These are the activations of a small network on made-up records, seen along a few directions, one row for each record.
Records have a field called Y. Each example row is followed by its value.
The word missing means that the record has no Y.
The largest differences between rows may come from other fields.
(in the rows, 500 means zero)
Random noise pushes rows far along 7 fixed directions. That doesn't count. These rows show it; they differ only by the noise:
[420 571 459 462 497 592 442 497 543 252 781 644 670 629 604 365 550 711
 156 312 323]
[546 441 434 562 443 733 453 472 689 439 523 576 563 518 382 490 652 629
 531 498 312]
[436 377 574 432 591 683 269 535 708 565 402 429 387 559 394 415 608 550
 574 474 386]
[501 461 412 518 482 602 380 486 648 509 389 522 504 566 440 452 610 575
 525 529 438]
[335 619 706 566 568 480 529 509 750 342 545 555 213 501 611 490 414 217
 419 305 537]
[476 514 745 589 575 655 452 439 597 562 508 546 327 309 482 571 634 547
 607 281 334]
[586 712 392 745 326 511 729 401 579 426 550 676 556 327 518 608 629 570
 523 415 384]
[447 609 468 651 483 553 543 471 779 375 395 498 339 423 424 378 476 387
 477 577 550]
[408 628 317 489 390 481 571 618 833 357 579 474 492 660 474 390 501 395
 422 520 430]

[423 587 590 535 582 603 517 532 596 346 667 357 390 339 353 268 381 540
 394 538 475]
y20
[562 349 321 413 510 670 305 480 430 512 445 513 707 581 420 396 578 708
 473 655 423]
y15
[572 455 445 544 455 702 417 393 495 368 641 711 753 541 519 501 723 814
 338 348 235]
y8
[472 191 485 264 601 626 215 616 508 568 476 455 601 859 478 500 475 550
 512 561 468]
y12
[529 521 439 485 422 419 485 515 430 604 404 506 518 579 577 639 607 489
 556 471 484]
missing
[441 736 625 727 533 485 719 343 437 193 753 661 470 277 642 376 395 563
 184 337 492]
y1
[541 495 450 539 549 432 466 415 324 647 345 472 521 383 476 510 477 615
 561 645 600]
y15
[601 611 461 675 389 498 613 378 455 497 540 733 590 412 609 703 617 539
 523 319 430]
y6
[415 480 593 471 558 603 512 572 638 460 623 395 406 505 389 395 374 418
 472 533 487]
y18
[395 481 555 427 593 499 343 554 569 508 362 345 347 554 481 353 476 436
 428 580 582]
missing
[599 438 435 605 488 721 448 431 684 520 402 499 557 386 303 438 648 621
 575 581 362]
y6
[394 506 850 543 610 380 509 433 497 501 468 603 190 454 697 663 449 219
 542 191 541]
y1
[461 340 601 310 504 402 474 658 645 698 462 402 316 716 514 711 442 165
 755 479 537]
y19
[524 541 379 447 472 340 459 489 260 646 476 566 652 632 660 552 513 571
 456 439 572]
y18
[474 489 486 617 549 490 384 394 628 471 152 542 302 507 490 457 441 361
 500 608 726]
y8
[576 583 419 632 489 452 476 331 195 484 465 648 709 301 537 469 594 867
 331 498 528]
y12
[490 528 544 434 579 404 445 531 498 651 366 324 360 396 439 399 422 494
 562 635 564]
y19
[541 621 507 548 481 477 611 483 460 604 490 415 502 253 430 495 602 659
 585 449 428]
y20

Which value of Y does each new row have?
[351 687 456 405 464 424 657 686 645 396 785 399 527 516 554 381 439 426
 394 398 344]
y15
[427 469 504 378 579 533 366 614 552 552 609 393 530 581 478 399 493 591
 427 459 428]
y12
[417 472 613 556 542 784 584 564 821 255 701 408 387 393 229 211 397 411
 412 620 401]
y18
[453 527 643 510 628 394 320 432 311 609 363 494 453 380 625 482 500 616
 413 359 600]
y12
[527 555 507 650 379 505 571 423 650 397 474 754 484 529 601 730 676 385
 560 291 402]
y8
[546 467 542 427 474 375 475 467 363 552 432 624 503 703 728 741 488 378
 535 357 584]
y20
[449 335 486 389 549 617 396 544 689 305 575 474 500 723 431 398 353 378
 371 667 529]
y19
[636 309 693 617 572 822 446 299 351 338 613 732 604 406 504 595 505 673
 370 414 418]
y19
[419 371 707 424 700 588 335 524 493 501 434 442 399 504 469 397 440 489
 449 484 557]
y12
